Each row below holds a small network's activations on one input, seen along a few directions.
In each table, some parts of the input vary, and every possible input appears once, in random order.
A made-up example of a description, with smaller parts first: one of 4 places along a line, together with either a single point or one of 9 places around a ring or (one of 3 separate values, together with one of 5 places around a ring).
Shared parts are said once, and a part with two or three values counts as separate values.

A family of inputs:
R1: [  1 -24  -9 -17 -14  14   2   1 -14 -17  47   7 -28]
R2: [ 14  18  18  -8   3 -21   2  14  20   5 -40 -27  13]
R3: [ 12 -11 -12  -8 -18  12  10   0  -7 -12  38 -28 -38]
R4: [  7 -14  -8  15 -13   7  19 -24 -12  12  18 -40 -30]
R5: [-12 -16 -14  22  -3   8  18 -45 -26  25  10 -20  -9]
R6: [ 18  23  21 -15 -19 -12 -11  32  29  -7 -18 -17  16]
R7: [  4  11  20 -22  -9 -15 -26  37  18 -18 -12  15  18]
R8: [-17   6   7  -6  12  -8 -18  28  14  -3 -21  45  31]
R9: [ -3  -7 -18  25  16  20  12 -32 -27   0  25  12 -13]
R10: [ -9  17  10   0  16 -19  -6  -6  10  16 -51  -9  25]
R11: [  1  27   1  12  22  -5  -8   5  11  -3 -37  24  31]
R12: [-18 -29 -15   2   7  18   5 -10 -17   2  41  38 -16]
- What is each input in this table made of? => one of 2 separate values, together with one of 6 places around a ring
- The inputs of R9 and R11 match in every part but the choice among 2 separate values. If R12 is changed in the same way as R9 into R11, which row does it become? => R8

A family of inputs:
R13: [ -8   7   3   7  15 -11  -5   0   9   4 -39   5  20]
R14: [-17  -4  -1 -16  12   3 -16   9  -5 -10  -6  33  18]
R15: [ 18  18  10 -16 -22   1  -6  36  28 -22  -1   3  18]
R16: [ 10   5  10   0 -10 -12   4  -3   6  11 -19 -41   3]
R17: [-19 -11   5  -6  18  -2  -6   5   0  14 -16  30  13]
R18: [ 26   0   6  -9 -32  17   0  15  12 -18  25  -7 -18]
R19: [ -5   4  16 -19  -7 -19   3  16  13   9 -23 -14  12]
R20: [  6 -10   8 -16 -10 -18   0  18  11  12 -11 -35  -2]
R21: [  0   6   0  -2   5  19 -16  27  14 -18   7  44  16]
R22: [ 20  15  -6  18   3  -3  15 -18 -12   7  -3 -37 -19]
R23: [  6  -7  -1   4  -4   1  15 -12  -6   6  -3 -37 -18]
R24: [ 22  25   3   8  10 -10   4 -11   8   5 -24 -43 -11]
R25: [-21 -10  -5  23  14   5   2 -20 -15   7  -2  19  12]
R26: [ -8   9  -8  30  25  10   2 -34 -13   2  -9  19   1]
R27: [ -8 -25  -8  -1  -8  -1  11  -5 -12  16  25 -13 -24]
R28: [  7  -7   6 -17 -22  -6  -1   5 -11  -7  20 -21 -17]
R29: [  4  -6  -6   2  -7  26   1   6   4 -14  47  26 -15]
R30: [  1 -19  -9 -12  -5   1   1  -3 -13  -5  34  -7 -28]
R31: [-10 -14 -10 -10  -9   6  -1 -11 -17   0  37  15  -6]
R32: [-23 -24  -2   3  16   1   1  -6  -7   8   3  29   1]
R33: [ -3   1   5 -15   3 -20 -17  23   5 -10 -16  20  22]
R34: [ 11  10   7  -6  -4   2 -15  34  26 -24  -8  31  17]
R35: [ 14  34   4   7   9 -12   8  -7   7   4 -35 -24  15]
R36: [-16  -8 -10  15  12  10  15 -29 -12  11  19   0 -14]
R37: [ -7  22  -8  24  25   6  -5 -17 -10   9 -25  17  21]
R38: [ 20 -12  -8   2 -26  19   3  12   2 -12  44   5 -16]
R39: [-24 -19  -4  -2   1   9  10 -16 -11  13  24   9 -18]
R40: [-14 -20  -4  -6  13   2 -10  -2 -13 -11  14  34   4]
R41: [  2 -18   5 -12  -9  -5  12   5  -4   8   4 -28 -24]
R42: [-18   5   0  14  15   2  -6  -8  -7  16 -21  21  23]
R43: [  2  13  14  -4   9 -13  10   0  12   3 -32 -22  11]
R44: [  2  12  16 -30  -5 -16  -9  17  13 -12 -13  -6   6]
R45: [ 24  13  14 -10 -27   0 -11  33  25 -17  14 -15  -4]
R46: [  0  -5   1   5  -9  25 -12   6   7 -19  23  48   5]
R47: [  0   8 -21  25   8  13  11 -37 -19  12  13  -2  -8]
R48: [  1 -14 -13  15  -2   2  13 -19 -15  16  17 -20 -20]
R49: [ 11  -3   9 -29 -14 -13  -9  15  10 -12  -3 -29  -3]
R50: [  5  25  -6  18  15  -9  -6  -7   2   4 -43   2  25]
R51: [  8   2 -24  23   1   9  16 -30 -19   4   9 -26 -16]
R52: [-16  -1  12  -6   0 -18  -7  12   8   8 -28  15  19]
- What is each input in this table made of? => one of 5 places along a line, together with one of 8 places around a ring
- The inputs of R19 and R35 match in every part but the place on the line of 5. If R27 is changed in the same way as R19 into R35, which row does it become? => R51
- The inputs of R33 and R50 match in every part but the place on the line of 5. If R14 is changed in the same way as R33 into R50, which row does it become? => R37
- Start at R38 and move only the place on the ring of 8, one step at a time. The first step leads to R18. Which rows follow, in order? => R45, R15, R34, R21, R46, R29
- Which other rows does R13 become when the place on the ring of 8 takes its other values? List them by row number. => R16, R23, R25, R36, R42, R43, R48

A family of inputs:
R53: [  4 -21 -20  12  -8  18  20 -35 -27   9  41 -26 -38]
R54: [ -1   6  -4   1   6   2 -12   0  -3 -10  -6  23  16]
R55: [  0  -1   7 -10   3 -15   1   0   2  10 -19 -19  -1]
R56: [ -1  10  -1   6   6   8  -4  -2   5   0 -13  19  16]
R57: [12 13  6  2 -4  4 -1 15 18 -7 -4  5  6]
R58: [  1   9   0 -10   3 -18  -6   5  -4  -1 -10 -15   5]
R59: [  5   7   7   4   1  -9   5  -1   6  10 -22 -22   4]
R60: [ -1 -27 -14   7 -18  25  17 -19 -16  -1  56  -5 -37]
R61: [ -8   0   3   8   8   0   2   3   4   9 -17  10  14]
R62: [  9   9   5  -4  -4   0  -7  16   8 -19   4   8   7]
R63: [-11   0  -1 -10   7  -7  -9   6  -6   0  -5  20  16]
R64: [ 0  0 11  0 -8  0  0 14 15  1 -8 -4  6]
R65: [ 12  15  -2   0   1  -9  -6  -2  -3 -10 -12 -11   3]
R66: [ 14  20   1   7   3  -3   3  -1   6  -1 -17 -17   5]
R67: [ -5  -6   9 -12  -2  -8   0  17  13   0  -6   0   0]
R68: [-10 -28 -21  20   0  26  14 -34 -27   9  48  13 -32]
R69: [ -5   0   8 -18  -7  -7 -11  19   5  -9   3   6   6]
R70: [-15  -7   5  -3  12  -7  -6   1   3   8 -13  15   6]
- What is each input in this table made of? => one of 3 separate values, together with either a single point or one of 5 places around a ring
- The inputs of R57 and R56 match in every part but the choice among 3 separate values. If R64 is changed in the same way as R57 into R56, which row does it become? => R61
- Which other rows does R58 become when the choice among 3 separate values takes its other values? List them by row number. => R63, R69

A family of inputs:
R71: [ 21  15   8  -2  -2 -13 -11   6   1 -11   3 -17  -2]
R72: [ -8 -16  -3  -7  -2  15 -10  17  -5 -18  32  45   3]
R73: [ -3 -10  15 -16 -23  -8  -2  15   9   9  -9 -12   3]
R74: [ -6 -14  -6  20   5  20  15 -28   0  17   8   0 -22]
R75: [ -9 -12  12 -14 -20   2   9   8   1   6  13 -16 -10]
R76: [ 21  23   5   1 -10   6   1  10  16  -4   3  -8   9]
R77: [ -3  11   5 -19  16 -24  -4  -1  -2   7 -36  -9  15]
R78: [ 11  26   9   8  21 -22  -9   1  -3  -4 -30  -7  15]
R79: [ 18   6   2  -5  -8   1   2  -9  -6 -18  16 -18 -10]
R80: [  8  30  -3  18  17  -6  -2  14   9   2 -28  -2  23]
R81: [  3   2 -15  16   6   4   2 -36 -23   0  15 -12 -17]
R82: [-11  -6   3 -14  -8   8 -25  19  10 -19  11  46  18]
R83: [-24 -23 -20   8   8  22  -6 -18 -18  -4  29  51   1]
R84: [ -5  11  11   6  14  -2   2   4  23   7 -42   4  11]
R85: [  6   4 -21  32   7  13  14 -19 -13   9  21  -5  -9]
R86: [-15   3  14  -1  11 -22   1  14   7  18 -32  -5  18]
R87: [-18   5   7  -4  18   1 -23  16   3  -8 -20  54  33]
R88: [  3  -2  -3 -21  -7 -21  -8  13   0  -4  -4 -20  -6]
R89: [-20 -22  -3   7  -5   4  13 -22 -14  23  14 -10 -13]
R90: [ 17  12  -5   6 -14  17  11   6   3 -10  15 -10  -5]
R91: [ -3 -21 -24   0   8  -7   9 -27 -27  12  13 -15 -17]
R92: [  4 -10   6   1 -12  18  12   4  13  -4   5  -8 -19]
R93: [ 9 -2 15  4 -4 -2  4 12 28 -1 -4 -6 -5]
R94: [  5 -10  -7 -25 -14  -5   4  -1 -11  -7   7 -19 -15]
- The inputs of R94 and R77 match in every part but one. If R90 is changed in the same way as R94 into R77, which row does it become? => R80
- What is each input in this table made of? => one of 4 places along a line, together with either a single point or one of 5 places around a ring
- List by row number the other rows that have the place on the line of 4 in common with R93. => R71, R73, R76, R82, R88

A family of inputs:
R95: [ -8 -16 -19   9   7  18  14 -33 -19   4  33  12 -15]
R96: [  4 -20  -2   9   7  19   2  -4 -12  -2  16   7 -26]
R97: [  2 -13 -11  11  -2  -5   6 -23 -16   2   1 -27 -25]
R98: [ 24  17   6  -6   6   2   5  17  13 -21 -14  -8  -5]
R99: [ -3 -18   7 -29 -15  -1  -4  22  -5 -12  14  11  -1]
R100: [ -3 -18  -5   8 -12  -3  -6  -2 -18   4  35  25  -4]
R101: [ -5   0   2  -9 -21 -13  11   2  14   5  -4 -38  -9]
R102: [ -2  -8   6 -16 -15  -1  -7  23   6   6  14  -8  -6]
R103: [ 13  29   3   7  -3  -1  12  15  20 -16 -19 -25  -7]
R104: [  0  27  17   7  14 -16  -3   3  18  19 -58  -6  34]
R105: [  6 -12   4 -23 -13  -9   5   4   7  -1   1 -21  -6]
R106: [ -1  22  15  11  20  -5   3  16  26  13 -52  12  33]
R107: [  2  12  13 -18  -5   2 -27  12  13 -33   4  16   6]
R108: [  0  -4 -29  25   5   5  30 -31 -16  23  25 -18 -19]
R109: [ -3 -14  -3   8   3  -1  -4 -17 -19  -2  13 -15 -24]
R110: [ -9   9  20 -11  20  -5 -27  14  13  -1 -39  38  41]
R111: [-10  18  18   2  16  -9 -14  22   9   7 -43  22  43]
R112: [-17 -12 -20   9  -7   8  -1 -23 -31  10  49  26  -3]
R113: [ -7 -13 -18   6   3   7   7 -45 -26  10  28  -9 -13]
R114: [ 18  14  -4   0  -7   8  -2  26  24 -15  -4   8   6]
- The inputs of R103 and R108 match in every part but one. If R107 is changed in the same way as R103 into R108, which row does it become? => R112
- What is each input in this table made of? => one of 4 places along a line, together with one of 5 places along a line
- Which other rows does R106 become when the place on the line of 5 takes its other values? List them by row number. => R98, R105, R109, R113
- Start at R111 and move only the place on the line of 5, one step at a time. The first step leads to R114. Which rows follow, in order? => R102, R96, R95
